A small network was trained on invented records. Each row is its activation on one of them, seen along a few directions.
After each row come some of the record's fields: VEGUS, VIN, KIZON, BERE.
The largest differences between rows may come from other fields.
(in the rows, 500 means zero)
Random noise pushes rows far along 11 fixed directions. That doesn't count. These rows show it; they differ only by the noise:
[399 539 696 659 719 707 533 413 377 495 403 567 387 466 394 366 685 521
 368 509 142 552 655 399 378 388 468 387 553 382 467 608]
[776 487 596 490 496 639 698 580 576 393 477 532 527 473 358 465 517 367
 544 510 557 492 530 527 424 638 475 458 396 515 660 515]
[518 404 402 427 502 592 372 672 501 526 519 544 464 604 581 515 455 560
 543 491 571 541 523 431 516 567 436 554 484 552 493 547]
[430 483 539 383 458 407 431 465 634 529 480 557 403 593 568 659 466 538
 502 556 333 369 550 402 443 639 464 484 348 608 537 430]
[488 512 465 570 544 596 458 447 424 509 509 402 422 436 496 519 671 432
 488 486 522 426 548 429 539 467 653 488 320 443 501 532]
[539 385 457 472 441 424 536 612 546 417 297 369 607 498 619 542 290 622
 553 573 753 502 504 561 658 375 439 463 649 646 314 444]
[458 401 868 474 471 458 463 318 631 515 521 428 581 467 476 645 483 405
 613 654 561 381 585 323 531 467 792 378 452 432 611 290]
[460 534 496 383 474 368 394 569 588 603 577 513 642 510 548 445 378 563
 524 612 526 536 445 515 405 522 438 561 593 484 600 445]
[389 433 296 469 498 599 280 650 346 598 528 478 432 499 629 494 515 569
 528 541 595 545 503 398 602 483 492 599 502 506 425 582]
[619 429 595 336 409 438 454 376 650 426 374 535 414 538 520 740 522 416
 429 535 461 279 565 527 535 617 539 407 321 548 639 395]
[155 583 417 500 618 397 504 327 294 534 470 313 184 362 472 506 571 440
 650 417 282 346 520 217 464 444 471 607 352 649 410 569]
[450 221 575 271 464 205 657 459 387 471 296 387 444 349 567 688 446 513
 830 443 686 408 560 631 591 243 514 513 485 692 508 461]
[637 287 355 389 449 506 408 623 427 537 375 584 493 514 675 662 687 608
 442 470 626 492 591 796 611 372 551 462 355 465 510 572]

[585 354 715 610 465 631 648 576 415 415 346 479 593 387 492 466 431 532
 530 613 648 596 569 519 666 373 532 398 701 486 429 465]	VEGUS=sutip, VIN=saraz, KIZON=zimo, BERE=futed
[323 325 734 334 476 466 457 450 329 650 568 663 339 397 512 606 654 486
 722 545 336 502 594 439 457 465 595 533 445 489 664 533]	VEGUS=vate, VIN=zefam, KIZON=moz, BERE=futed
[402 697 316 518 700 380 398 461 659 482 511 513 391 742 520 404 519 609
 315 250 163 496 477 512 221 537 269 531 431 551 429 547]	VEGUS=lifa, VIN=deg, KIZON=zimo, BERE=mome
[503 560 428 556 579 449 605 498 514 540 571 487 486 586 544 469 576 550
 521 359 397 478 499 518 390 497 514 482 331 563 474 512]	VEGUS=geru, VIN=zefam, KIZON=zimo, BERE=mome
[444 529 390 414 523 455 458 630 522 542 493 772 535 659 529 489 408 665
 395 535 195 587 505 589 379 610 224 518 611 560 465 537]	VEGUS=vate, VIN=zefam, KIZON=tabif, BERE=nos
[653 644 764 465 499 315 703 527 843 517 633 628 794 508 356 386 337 518
 498 668 306 604 462 560 110 640 420 448 494 467 671 337]	VEGUS=lifa, VIN=nuv, KIZON=git, BERE=futed
[330 268 587 301 541 435 350 504 410 660 567 708 400 583 615 640 641 598
 624 450 289 558 636 488 428 451 547 537 401 475 584 536]	VEGUS=geru, VIN=zefam, KIZON=moz, BERE=futed
[689 604 332 534 631 562 360 483 541 467 413 516 531 560 554 367 714 541
 114 321 470 528 488 837 411 402 451 428 445 275 585 627]	VEGUS=lifa, VIN=deg, KIZON=zimo, BERE=mome
[493 579 605 548 367 516 492 363 591 509 378 369 522 397 627 669 426 481
 358 780 479 314 496 333 642 682 628 347 345 562 410 309]	VEGUS=geru, VIN=zefam, KIZON=tabif, BERE=futed
[382 521 635 537 578 453 349 260 596 448 472 490 381 587 465 600 642 477
 376 372 347 365 577 549 480 375 650 410 492 381 495 506]	VEGUS=vate, VIN=deg, KIZON=kupen, BERE=nos
[426 477 619 640 460 654 503 516 575 504 462 569 500 499 575 599 573 604
 413 702 365 513 627 353 541 559 614 385 386 512 325 461]	VEGUS=pufaz, VIN=nuv, KIZON=moz, BERE=futed
[576 692 738 665 514 494 674 325 489 417 498 202 657 270 353 264 448 345
 521 557 740 448 397 480 559 398 714 440 703 396 572 397]	VEGUS=vate, VIN=tup, KIZON=tabif, BERE=futed
[479 749 440 535 567 428 441 361 680 480 546 518 546 642 392 368 396 486
 243 464 253 440 431 461 370 598 337 493 587 470 485 472]	VEGUS=geru, VIN=zefam, KIZON=kupen, BERE=mome
[588 475 420 548 477 382 768 744 547 594 545 589 691 489 544 432 518 703
 629 549 514 666 470 806 397 451 457 489 481 557 482 534]	VEGUS=lifa, VIN=deg, KIZON=tabif, BERE=nos
[634 498 313 466 342 627 607 595 139 518 365 489 457 158 489 464 588 376
 532 647 715 473 423 644 739 481 483 549 525 500 576 603]	VEGUS=vate, VIN=nuv, KIZON=tabif, BERE=mome
[426 684 468 586 542 505 436 576 566 556 549 394 626 496 545 297 337 572
 428 621 490 563 407 373 415 551 389 512 648 499 464 472]	VEGUS=lifa, VIN=notif, KIZON=tabif, BERE=mome
[344 606 306 653 637 195 622 508 509 519 423 270 784 440 599 362 331 756
 472 490 546 631 453 659 418 174 440 495 586 551 111 457]	VEGUS=geru, VIN=zefam, KIZON=git, BERE=nos
[514 610 515 398 665 397 424 303 576 467 622 442 365 575 367 416 671 358
 426 141 358 420 444 555 240 509 473 579 382 386 801 552]	VEGUS=sutip, VIN=saraz, KIZON=zimo, BERE=futed
[642 540 337 371 419 411 649 764 497 662 672 717 547 637 569 469 525 597
 593 458 440 566 404 744 394 700 331 612 442 611 681 586]	VEGUS=sutip, VIN=zefam, KIZON=tabif, BERE=mome
[482 660 551 501 479 396 612 371 604 566 532 562 437 528 520 613 528 466
 437 573 179 344 499 438 392 732 483 436 208 584 566 411]	VEGUS=geru, VIN=zefam, KIZON=zimo, BERE=mome
[758 611 622 464 462 471 623 407 682 323 420 502 537 497 327 409 494 352
 381 433 565 424 422 747 467 565 442 434 598 461 684 517]	VEGUS=fes, VIN=tup, KIZON=moz, BERE=mome
[525 555 598 555 466 519 574 510 560 507 387 752 446 600 494 552 557 597
 284 573 156 481 581 630 421 580 344 390 531 483 495 543]	VEGUS=sutip, VIN=saraz, KIZON=git, BERE=mome
[442 546 596 678 517 566 545 513 495 431 482 311 594 437 459 380 372 462
 558 561 717 556 431 369 627 392 579 481 710 482 387 452]	VEGUS=fes, VIN=saraz, KIZON=zimo, BERE=mome
[623 439 672 460 482 646 363 577 644 540 621 635 596 620 523 525 498 525
 478 572 522 526 534 455 447 627 620 402 495 383 688 427]	VEGUS=lifa, VIN=notif, KIZON=tabif, BERE=nos
[595 484 576 488 605 617 422 476 490 418 476 477 522 447 403 379 485 416
 394 436 556 565 523 470 444 450 438 511 656 368 625 531]	VEGUS=pufaz, VIN=saraz, KIZON=git, BERE=futed
[694 514 188 636 671 773 500 689 490 294 443 300 380 719 504 363 466 505
 456 159 735 525 480 435 591 545 372 544 434 629 297 687]	VEGUS=lifa, VIN=deg, KIZON=moz, BERE=mome
[332 647 645 399 484 265 464 180 526 505 445 445 494 399 370 527 446 409
 396 577 299 336 438 536 454 475 447 462 701 447 668 408]	VEGUS=sutip, VIN=saraz, KIZON=moz, BERE=nos
[448 535 450 600 411 693 435 614 577 447 636 532 426 495 391 487 492 396
 508 645 533 587 502 252 494 713 588 568 399 464 408 528]	VEGUS=fes, VIN=deg, KIZON=kupen, BERE=futed
[233 579 554 698 767 578 432 368 503 423 416 376 363 684 463 373 465 617
 440 327 264 492 555 228 485 332 443 453 661 560 205 548]	VEGUS=lifa, VIN=nuv, KIZON=moz, BERE=mome
[749 366 448 380 485 513 472 701 472 555 511 645 637 542 550 464 577 555
 488 460 657 621 502 810 474 446 487 476 530 414 659 543]	VEGUS=lifa, VIN=deg, KIZON=tabif, BERE=mome
[731 439 528 384 576 800 526 634 470 342 502 665 380 619 317 387 405 344
 531 358 508 538 515 355 435 713 246 546 627 556 681 624]	VEGUS=pufaz, VIN=nuv, KIZON=moz, BERE=mome
[500 445 829 582 602 648 731 517 440 435 412 562 648 467 339 362 259 475
 629 639 400 624 541 324 514 486 397 378 877 515 466 440]	VEGUS=geru, VIN=zefam, KIZON=tabif, BERE=nos
[388 428 436 676 500 644 513 535 232 478 302 359 507 424 599 482 449 579
 525 596 676 548 497 452 843 296 516 448 730 557 195 526]	VEGUS=sutip, VIN=zefam, KIZON=tabif, BERE=mome

Which values does each new row have?
[609 550 693 551 595 618 530 443 646 389 453 611 358 691 394 459 621 479
 356 341 290 431 583 559 398 578 458 388 491 476 582 560]	VEGUS=vate, VIN=deg, KIZON=moz, BERE=mome
[528 487 456 498 515 676 501 746 648 440 476 654 398 815 548 496 223 662
 522 486 351 552 514 271 477 807 225 475 608 762 389 513]	VEGUS=lifa, VIN=deg, KIZON=tabif, BERE=nos
[583 331 616 365 293 379 623 446 608 440 475 531 420 452 500 815 469 412
 712 597 596 321 558 511 604 591 680 430 289 630 564 379]	VEGUS=lifa, VIN=deg, KIZON=kupen, BERE=nos
[356 619 509 470 434 173 669 390 561 559 539 407 564 338 444 503 456 498
 592 605 430 389 428 550 430 486 481 555 476 592 544 430]	VEGUS=pufaz, VIN=saraz, KIZON=moz, BERE=mome
[515 524 549 476 574 498 680 331 283 369 397 333 291 203 336 439 647 281
 632 365 520 393 491 457 454 425 531 532 362 548 599 577]	VEGUS=vate, VIN=nuv, KIZON=tabif, BERE=futed
[427 323 240 396 543 372 405 654 312 642 613 405 558 493 654 492 594 595
 717 335 820 585 472 657 589 258 567 673 495 506 489 594]	VEGUS=pufaz, VIN=saraz, KIZON=moz, BERE=mome
[570 499 428 608 531 773 458 640 471 389 587 394 363 527 376 339 491 392
 581 362 721 606 463 319 544 580 513 606 522 492 453 637]	VEGUS=fes, VIN=deg, KIZON=kupen, BERE=futed
[517 443 708 397 429 230 463 332 886 481 511 466 562 632 543 705 493 545
 496 466 470 370 569 568 396 485 682 398 290 506 557 300]	VEGUS=lifa, VIN=deg, KIZON=kupen, BERE=futed
[309 683 378 518 543 499 221 528 490 653 617 432 467 479 629 346 509 608
 359 582 388 549 402 386 407 584 458 580 503 417 514 544]	VEGUS=lifa, VIN=deg, KIZON=tabif, BERE=futed
[538 628 361 546 437 331 343 521 719 588 546 468 813 634 708 466 462 734
 242 594 552 529 442 732 500 449 564 454 539 387 381 396]	VEGUS=geru, VIN=zefam, KIZON=moz, BERE=futed
[499 377 520 542 623 571 745 544 148 606 496 608 500 288 372 423 722 434
 681 477 398 661 596 625 471 283 530 526 493 382 505 682]	VEGUS=geru, VIN=zefam, KIZON=kupen, BERE=mome
[347 392 724 580 513 503 445 508 637 421 594 381 528 596 478 474 374 532
 705 459 691 571 532 257 529 389 655 513 628 505 366 443]	VEGUS=fes, VIN=saraz, KIZON=kupen, BERE=futed
[523 620 249 570 336 436 578 452 441 436 504 380 436 373 429 574 606 340
 479 516 681 369 403 618 671 517 599 579 370 503 463 582]	VEGUS=sutip, VIN=saraz, KIZON=kupen, BERE=mome
[647 224 587 416 361 455 593 681 577 547 413 728 681 598 624 712 530 689
 541 636 556 617 604 767 560 483 539 409 443 513 433 424]	VEGUS=sutip, VIN=zefam, KIZON=moz, BERE=futed
[404 411 511 572 627 659 424 458 429 475 509 491 385 625 520 517 499 509
 538 366 436 501 561 304 567 477 550 461 528 529 409 506]	VEGUS=geru, VIN=zefam, KIZON=zimo, BERE=nos
[628 412 568 528 367 607 790 629 440 489 390 660 342 415 498 630 648 506
 605 643 387 472 593 606 560 612 511 401 317 648 494 585]	VEGUS=lifa, VIN=deg, KIZON=moz, BERE=mome
